These are the activations of a small neural network, seen along a few directions. Each row is one input.
In each table, some parts of the input vary, and every possible input appears once, in random order.
Descriptions start from the smaller parts, as in this example, which fits no table here: ring(8) and (point or line(9) or (values(3) and line(6))).
Shared parts are said once, and a part with two or three values counts as separate values.

Other details of the inputs shift rows strongly along two fixed directions, in all tables alike. That doesn't count.

Rows:
R1: [  9 -15  26  -6 -16 -15  21 -31   2  -1   0 -37  11  12]
R2: [ 14  32  -1 -20  33  12 -14   5 -18  23  50  -9   4 -47]
R3: [  0   7  -3  -2   2  34   0   9 -10  18 -12  29 -27  -7]
R4: [ -1  -1 -11   2   1   7   1  10  -6   9 -20  23 -20   8]
R5: [  5  -8  -1 -14  10 -14 -12   8   2  -3   3 -11   8  17]
R6: [ 15   0   4  -4   8  -7  -3  -2  -7  11  15  -9  10 -18]
R7: [ -1 -15  -5  18  -8   3   1   8   4   3 -21  12  -9   6]
R8: [  5 -16   2   2   5 -13 -13  11  10  -5   4 -10  12   7]
R9: [ -4   7   2 -15   5   9  -8  -6  -2  -7  13 -18   7   4]
R10: [  4 -10  19   6   7 -10   1   5  14   8  -5 -12   6  -3]
R11: [  7   9  -1 -11  -2   8   5  16  -7   2  11  45 -17  -9]
R12: [  9 -12   5 -11   1 -10 -10   6   5  -6   5  -7  15  12]
R13: [  3  -4  10 -19   8  10 -12   2   1   1   6 -12   3  10]
R14: [-16 -14  -9  16 -18  -6  -1  -7  12 -27 -19 -13   9  26]
R15: [ -2  -4  14  10   5 -10   5  -5  10   7  -3 -17   6 -10]
R16: [ -1   5  -7  -3   5 -12  -1 -10  -4  -2   5 -22   8   5]
R17: [  0  -4  -5  13   0 -11  -2  -6   3  -4   7 -21  13  -5]
R18: [ -6  -2 -14  24  -6   8   4   4  -3   4 -17  19 -14 -10]
R19: [-21   8  -7  14  -6   3   1   7  13 -16 -14  17  -3   4]
R20: [-14  -4   1   9  -3   2  -2  15  16  -8 -19  22  -6  10]
R21: [-25  -3 -22   8 -21   5   4  -8   2 -24 -35   7  -9  41]
R22: [ -7   4   6  11   4 -10   3  -6  10  -2   3 -19  11  -8]
R23: [  8  18   4  -7   1  -4  11  -8 -11   6  30   3   1 -24]
R24: [  2  -2  -2  -8  -1  -9  -8  -1   2 -13  11 -12  18   6]
R25: [ 17  17   2  -7   9  12   8  20 -15  26  21  52 -25 -34]
R26: [  9   9  10 -11  15  13  -3  -7 -12  19  16 -14  -3 -21]
R27: [  3   0  -1  -1  -4  -8  -1 -11  -2  -5   7 -18  16   0]
R28: [-15  10 -11   4 -25  13  18  -6  -4 -18 -12  34 -17  12]
R29: [ -7   7 -17   6  -1   8   5  -1 -11   6 -19  18 -19   0]
R30: [ 10 -20  13  -3  -7  -9   2  -8   6   1 -12 -17  11  17]
Each input here is: ring(5) and (values(2) or line(4)).
Changing only the ring(5) part turns R19 into R15. The same change can be made to R24. Which row results?
> R6
Which other rows agree with R2 in the ring(5) part? List them by row number.
> R16, R17, R22, R23, R27
Which other rows does R3 become when the values(2) part takes its other values? List them by row number.
> R25
Which other rows agree with R20 in the ring(5) part? List them by row number.
> R5, R8, R11, R12, R13
